These are the activations of a small neural network, seen along a few directions. Each row is one input.
Each table varies a few parts of the input and shows all the possible inputs, shuffled.
A made-up example of a description, with smaller parts first: one of 3 separate values, together with either a single point or one of 11 places around a ring or (one of 6 places along a line, together with one of 8 places around a ring).
Shared parts are said once, and a part with two or three values counts as separate values.

Other details of the inputs shift rows strongly along two fixed directions, in all tables alike. That doesn't count.

Table:
x1: [-31  40 -72  13 -21  42 -41 -41  18 -27  32  15  20]
x2: [ 48 -16  80 -28 -11  -8 -19 -13   4  21 -28  23 -19]
x3: [ 56 -22  69 -32  -8 -11 -13 -29   5  21 -39  12 -17]
x4: [ 51 -11  83 -13 -18 -11 -19 -16 -10  17 -24  23  -9]
x5: [  5 -25  88 -41 -10  -9  -4 -25  -8  23 -22  27 -25]
x6: [ 19 -32  83 -21  13  -9   2 -42   9  40 -16   5 -30]
x7: [-16  14 -27   7 -10  32   7  27  -9 -22 -14   6  40]
x8: [ 35 -41  38 -23  25 -66 -37 -19 -40  32  11  51 -37]
x9: [ -5  48 -63  16  15  52 -35 -46  22 -45  27 -16  10]
x10: [-11 -27   3   7   7  -9  40  74  14   4 -45 -16  -2]
x11: [-11 -17  -9  16 -30 -13  26  74 -23  15 -49 -10  11]
x12: [ 37 -14  52 -56   8   6 -46 -78  34   5  13  13  12]
x13: [-49  -9 -36 -19 -10  24  16  20  17   9  -5   6  30]
x14: [ 18   3  -5  43  -2 -14  33  56 -13   2 -53 -39   0]
x15: [ -9  43 -55  10   8  33 -32 -45  33 -53  50 -39  19]
x16: [ 29 -10  60   2 -39 -23 -41 -29 -25  27 -26  21 -38]
x17: [ 18   2 -29   8  39 -65  80  53 -35  13   5 -13  -8]
x18: [ -7   3   0  49 -12 -24  32  57  -1 -20 -23 -41 -40]
x19: [ 25  16  55 -22 -33  13 -41 -76   2 -27  41  25 -44]
x20: [ 17  17  54 -14 -31  10 -50 -82  -9 -22  30  24 -35]
x21: [ 13  -8  74 -26  12  34 -26 -75  -1  22  48  25  -5]
x22: [-56   9 -45 -14   8  73 -13 -27  -2   3  63   4  40]
x23: [ 52  -6  71  -3 -21 -44 -12 -42  20  -9   8 -24 -56]
x24: [ 62 -37  41 -15  54 -65 -23 -33 -24  17   2  33 -36]
x25: [-29  51 -56  15  -1  53 -38 -36   8 -48  31   7  11]
x26: [ 11 -26  94 -17   9  -6  -4 -27   9  40  -5  16 -31]
x27: [-45 -40  -3  26 -15 -14  61  51 -10  38 -19  -9   4]
x28: [ 13  -2 -14  51   2 -20  27  46  -4  -5 -58 -37 -17]
x29: [-58 -12 -33   0  -2  25  19  12  20  22   5   8  26]
x30: [ 10  29 -31  26   9  10  -5  13  10 -16  -6 -39  37]
x31: [-11  19 -52 -19  16 -28  32  21 -42  14  52  20  13]
x32: [ -2  23 -18  23  -9  17   8  18  20 -40  26 -26 -27]
x33: [-17 -13 -19  34 -48 -34  41  54   7  -8 -18 -20 -37]
x34: [ -9  41 -58  10   6  52 -26 -45  20 -53  43 -27   9]
x35: [  0  53 -67 -24  50  16  10 -19 -16 -20  93  25  37]
x36: [ 28 -26  83 -40   8 -28  -7 -35  19  26 -18  -9 -16]
x37: [-22   0 -19  43 -27 -28  14  56 -15   3 -40 -24 -38]
x38: [  2  33 -24  30   3  31  -5  28  -3 -16  -3 -15  25]
x39: [-50  -5 -30 -24  -2  33   6  29   4   6   0  -7  18]
x40: [ -8  -5 -14  39 -38 -24  27  61 -17  20 -49  -7  11]
x41: [ 37 -10  40 -37 -10 -78  22 -33 -43  48  33  59 -18]
x42: [-33 -17 -31 -24 -11  24  -2  27   8   4  -8   5  20]
x43: [-15 -22 -12   0 -24 -10  26  77  -8  19 -53 -10   1]
x44: [ -2 -11  71 -30  -1  32 -22 -80 -14  19  41  37  -3]
x45: [-22  30 -49 -27   2  71 -26 -16  14 -32  19  21  51]
x46: [ 12   1 -10  51   4 -38  22  46   8  -5 -51 -49  -7]
x47: [ 48   2  65  11  -9 -47 -30 -49  11   4 -19 -15 -46]
x48: [-25 -26   8  21  28 -25  50  49  25  23 -32 -47   1]
x49: [-15 -25   2   1  18  -8  53  57  10   9 -48 -37  -7]
x50: [-19 -32   6  29  21  -5  67  46  -6  21 -23 -40  -6]
x51: [-34  26 -35 -30  29  74 -17 -15  30 -23  39   1  39]
x52: [-19  43 -56  -1 -15  63 -47 -18 -10 -15  33   6  46]
x53: [-49 -24  13  20   9  -5  53  59  -1  19 -36 -12  -8]
x54: [ 30  -4  43 -39 -44  14 -51 -71  -4  19   7  56  25]
x55: [-21  46 -54  15  -1  60 -40 -32   1 -41  23  12  31]
x56: [-35  33 -67   6 -31  42 -32 -40  16 -35  47   4  19]
x57: [ 60 -17  73 -17 -14 -14 -12 -31 -10  17 -35  11  -7]
x58: [ 40   6  72  15 -15 -26 -30 -33  -2   4 -16   9 -58]
x59: [-13  29 -50 -10  30 -22  47  21 -39  -8  48  23  19]
x60: [  5   8 -34  -8  15  15   4  19  32 -14 -15 -29  39]
x61: [  4   5  -3  55  -2 -17  21  61  -5  -5 -47 -26 -19]
x62: [ 38 -34  49 -16  37 -64 -25 -24 -38  14   6  56 -34]
x63: [-52 -32   2  12  -3  -8  40  64  -4  38 -30 -17 -11]
x64: [ -6   6   2  42 -18 -13  30  65 -28  -1 -50 -15   2]
x65: [ 10 -26 -26  30  63 -60  25  73 -21   0 -10   5 -17]
x66: [-19 -29  10  30  23 -23  61  45   6  21 -16 -53   5]
x67: [-23  35 -70  12 -21  49 -43 -37  12 -20  24  20  40]
x68: [-39   3 -64 -36 -11  56 -24 -24  32 -11  26  29  56]
x69: [ -1  40 -57   2   3  55 -17 -39  31 -58  55 -26  -1]
x70: [-14 -26 -18   5 -32 -19  35  68   5  22 -57   3  13]
x71: [ 11  28 -55  -9  50 -43  43  11 -12  -5  52 -13  28]
x72: [ 18 -30 -33  26  69 -82  25  57  -8   1 -14 -19  -5]
x73: [ 56   7  55 -35  -5   6 -51 -77  13   1  10  13  26]
x74: [-33  16 -43  20 -29  14  -9  15  -6 -23  15 -23 -14]
x75: [ 33 -24  12 -37  24 -37 -60 -74 -18  20  45  78  -4]
x76: [-20  12 -32  10 -33  12  -2  17   3 -25  25 -19 -27]
x77: [ 17 -34  78 -38 -17 -13 -11 -23  -3  17 -29  35 -19]
x78: [-13  11 -55 -32  26  67 -18 -29  35 -29  22  -2  46]
Each input here is: one of 6 places along a line, together with either one of 2 separate values or one of 11 places along a line.
The inputs of x76 and x69 match in every part but the place on the line of 6. If x11 is changed in the same way as x76 into x69, which row does it become?
Answer: x57
The inputs of x8 and x72 match in every part but the place on the line of 6. If x16 is changed in the same way as x8 into x72, which row does it become?
Answer: x46
Which other rows does x31 become when the choice among 2 separate values takes its other values? List them by row number.
Answer: x8
Which other rows agree with x1 in the place on the line of 6? List them by row number.
Answer: x13, x27, x29, x33, x40, x41, x54, x56, x67, x68, x70, x75
Which other rows does x24 become when the choice among 2 separate values takes its other values? List them by row number.
Answer: x17

Table:
x79: [-42   1 -30  23 -16  23  41  42   9  -9 -25 -27   5]
x80: [ 37  23   9 -26  10   2 -44 -80 -11   2  52  30  12]
x81: [-37  21 -51 -34  26  65 -30 -54   6 -18  69  33  34]
x82: [-23 -10   3  27 -16  -2  21  65  -1  16 -44 -25  -5]
x83: [-14  30 -39 -34  34  76 -27 -50  21 -29  48   9  47]
x84: [ 51 -30 101 -28  -8 -55  -3 -46 -14  41  13  20 -38]
x85: [  6   2   2  44 -31 -26  29  40 -15  -5 -42  -9 -22]
x86: [-17  -5 -35  31  14 -42  62  71 -10   4 -11 -37   2]
x87: [  5 -16  65  -2 -45 -13   6   1   1  30 -43  11 -24]
x88: [-23  -3 -69   8   9  18   1  34  20 -18 -16 -19  35]
x89: [ -7  39 -29  -2 -16  28 -25 -37  14 -29  25  -3   5]
x90: [ 13 -27  48   3   0 -34  36  55  -4  29 -59  -5 -14]
x91: [ 48 -26  76  -6 -13 -74  -9 -22 -37  30 -13  37 -60]
x92: [-34  -6 -31  11  19   1  40  40  -8  12  -3 -12  33]
x93: [-35  -3 -52  13  14  -5  35  49  -1 -13  25  -8   0]
x94: [ 56  -7  93  -3 -47 -43 -25 -53 -16  18 -24  22 -55]
x95: [-15  25 -53 -36  14  57 -34 -46  10  -6  58  27  65]
x96: [-19 -12 -39 -17  -1  -3   1  23 -12   3   4  21  13]
x97: [ 38 -13  31  22   5 -58  32  46 -18   6 -48 -14 -31]
x98: [-21 -15 -36  41  14 -19  47  71  21 -14 -23 -47  -4]
x99: [ 41  -7  72 -51   6  -3 -34 -99  -5  32  44  34 -13]
x100: [-28  20 -57 -38   9  60 -44 -44   7 -15  61  46  47]
x101: [  7  15 -37  18  17 -10  11   9 -18  -3  16   5  21]
x102: [ 60 -21  97 -21  -5 -81  -6 -38 -26  43 -10  17 -48]
x103: [-16 -23   8  20  10  -9  19  27   9   8 -36 -15   3]
x104: [-18  -3  -4  26 -28  -5  38  41  11 -10 -15 -28 -17]
x105: [ 52 -32 102 -24   2 -41   9 -22  -7  31 -27   8 -48]
x106: [ -1  37 -45  21   1  41 -36 -17  -5 -32  28  -1  18]
x107: [-28  -3 -35  23 -14  18  12  61   3  -3 -26 -24  16]
x108: [-11 -10 -24  40  11 -34  38  57  12 -12 -31 -42 -14]
x109: [  22    3   90  -45  -37   32  -60 -115    4   14   21   48   -9]
x110: [-37  26 -55   7  -9  56   9  -5  23 -26  21 -19  18]
x111: [-15 -19 -19  23 -22 -15  22  78  -9   6 -50 -31  -3]
x112: [ -1  -1  10 -13   5  23 -31 -32  23   7  -1  12  15]
x113: [-33  32 -34 -12   5  83 -48 -48  13 -24  46   4  43]
x114: [-54  -3 -52   8  19  17  27  40  -8  -4  10   7  24]
x115: [-11   6 -65  50  17 -17  27  58   8 -23 -28 -38   6]
x116: [-22  25 -45 -33  30  62 -22 -59   9  -8  66  14  52]
x117: [-10  39 -44   6   6  33 -35 -19   8 -31  33 -18   9]
x118: [-24  12 -36  36  -3   1  19  51   2 -21  -5 -44  -7]
x119: [-28  31 -38 -16   9  84 -44 -51  16 -25  50  -3  33]
x120: [  42   -1   91  -59    6   24  -58 -105    1   13   26   50    3]
x121: [-28  19 -55  -2  17  11  -1  -4  -1 -24  48   7   9]
x122: [ 12 -42  36  15 -11 -43  21  45   4  26 -64  -8 -18]
x123: [ -1  15 -45 -31  13  41 -23  -9  12 -22  15   8  45]
x124: [-36   3 -61  18 -31  16  28  62   8 -14 -34 -23  22]
x125: [-17   2 -55  38  13 -26  34  61 -26 -10  -7   6  -3]
x126: [ 20 -38  72 -18  -3 -48  12 -14 -20  37  -7  25 -55]
x127: [-37  15 -44 -21  11  41 -18 -12   4  -1  37  32  32]
x128: [ 40  18  13  -6  14   5 -26 -35  -9 -15  12  23   5]
x129: [-17  21 -21  16 -23  11  10   4  11 -24   5 -19  -4]
x130: [ 36 -45 100 -11  -4 -40  -4 -32   0  36 -39   8 -45]
x131: [  58    3   84  -56    4   11  -55 -103   10    0   48   37  -15]
x132: [-14  -8  -3  -2   6  -9  25  29  -5  30 -10   1  21]
x133: [  9 -32  31  17   7 -33  27  21  10  16 -37 -24 -33]
x134: [-13   8 -15  16  -5  19  -1  17  10 -17  18 -28  -5]
x135: [ 39   5  56 -45   1 -24 -57 -93 -15  11  46  53 -34]
x136: [-11  16 -44  16  23   0  31  45   9 -29   0 -31  12]
x137: [  1   8  13  -7  -3  31 -25 -34   7  -3  21  -9 -11]
x138: [ 30 -19  24  39   1 -51  13  26 -10   6 -46  -6 -28]
x139: [ -6  29 -45 -37  18  72 -41 -39  22 -27  41  23  60]
x140: [ -5 -21 -23  -2   0 -30  34  53 -14  22 -25  -9  19]
x141: [ 48 -11  73  14 -26 -46 -21 -13 -24  16 -28  -1 -53]
x142: [ 22 -16  24  23   6 -59  14  24   3   7 -41 -23 -37]
x143: [ 30 -11  34  12  10 -62  33  46 -11   6 -45 -21 -35]
x144: [-13 -13   8  12 -41  -2  21  37   3   9 -43  -4  -2]
What do these inputs look like to the network?
Answer: one of 6 places along a line, together with one of 11 places along a line
The inputs of x140 and x96 match in every part but the place on the line of 6. If x84 is changed in the same way as x140 into x96, which row does it become?
Answer: x93
The inputs of x87 and x112 match in every part but the place on the line of 6. If x94 is changed in the same way as x87 into x112, which row does it become?
Answer: x115
Which other rows does x119 become when the place on the line of 6 takes its other values? List them by row number.
Answer: x79, x81, x83, x116, x130
A walk changes only the place on the line of 11. It starts at x128 and steps to x97. List the rest of the walk in order.
Answer: x143, x136, x131, x105, x83, x120, x90, x139, x123
Which other rows does x100 become when the place on the line of 6 takes its other values? List them by row number.
Answer: x95, x107, x122, x139, x144

Table:
x145: [  9  -1  12 -37  14  35 -43 -59  11  -7  20  31  25]
x146: [ 10  38 -55  16  15  35 -55 -40  28 -52  24 -15  11]
x147: [ 32  16  61  -3 -42   9 -26 -40 -15   3  -2   9 -21]
x148: [-22  40 -81  27  12  43 -40 -25  29 -60  41 -24   3]
x149: [ 21   3  86 -22 -31  15 -35 -73  12   9   6  15 -29]
x150: [  7 -14  -5  10  27 -20  18  26  -3  10  -8   1  11]
x151: [-19 -23  -8  20  -6 -13  38  63  15  15 -59 -33   7]
x152: [ 41   9  31  11 -28 -25 -54 -48  -5 -14  -3  14 -45]
x153: [-30  -3 -33   3  25  15  11  22   2   0  12   0   5]
x154: [  0  45   4 -25 -30  66 -59 -81  14 -21  39  27  24]
x155: [ 16 -19  17  14  -3 -76  44  51 -33  25 -19  -1 -21]
x156: [ -7  18  -3 -36 -26  50 -57 -75  14   1  31  34  26]
x157: [  3  16   4 -49  -7  51 -70 -94   0 -10  51  60  27]
x158: [-21 -48  25  22  -2 -46  54  72 -11  20 -56 -14 -32]
x159: [ 47 -26  61 -10  15 -74  21   6 -19  31 -16   2 -23]
x160: [ 12  14 -39 -11  35  -8  23  11   1 -14  22  -4  20]
x161: [-68  18 -99   1  17  67   2  32  28 -34  31 -21  45]
x162: [ -8   9 -27  -9  27  -8   8 -11  -2  -6  47  -1  10]
x163: [ 31   6  84 -10 -28  11 -27 -60  -2   4   8   0 -36]
x164: [ 28  18  -1 -33   5 -11 -14 -46 -16  -1  46  37   2]
x165: [-35  -1 -74  27  38  10  42  85   4  -8 -23 -27  30]
x166: [-38 -26  -7  23 -13 -14  44  60  13  16 -44 -32 -12]
x167: [-44  12 -88  37   1  44  41  74  27 -27 -27 -55  46]
x168: [-23  40 -80 -11  27  40 -21 -30 -12 -20  62  20  48]
x169: [ -57   12 -103   34   45    6   55   70   -5  -18   16  -36   29]
x170: [ 36 -32  71  -3 -13 -60   2  -5 -31  41 -17  37 -34]
x171: [ 32 -15  86   6 -27 -26   9   3   4  19 -57 -12 -29]
x172: [-26   8 -51 -12  14  46 -12  16  23 -19   6 -10  41]
x173: [ 33 -28  75 -17 -14 -44 -12 -12 -30  41 -22  40 -38]
x174: [  7 -27  11  17  15 -75  76  71 -18  17 -25 -20 -40]
x175: [ 16  15  20  17 -10  16   6  10   4 -11 -21 -30   0]
x176: [  23   29   -8  -46   40   37  -59 -101    0   -8   69   35   37]
x177: [ 28 -30  79   4 -56 -35   7   3 -13  33 -51   4 -38]
x178: [-45 -12 -63  41  30 -13  58  83  -1  -3  -4 -25  10]
x179: [ 23 -37  92  -3 -40 -26   6 -15   2  32 -36  -5 -48]
x180: [-13 -24   7   6 -25 -22  19  56 -11  16 -40  -1 -11]
What do these inputs look like to the network?
Answer: one of 3 separate values, together with either a single point or one of 11 places along a line
The inputs of x148 and x152 match in every part but the choice among 3 separate values. If x149 is changed in the same way as x148 into x152, which row does it become?
Answer: x154
Which other rows does x159 become when the choice among 3 separate values takes its other values? List them by row number.
Answer: x155, x162
Which other rows does x168 become when the choice among 3 separate values takes its other values? List them by row number.
Answer: x169, x176
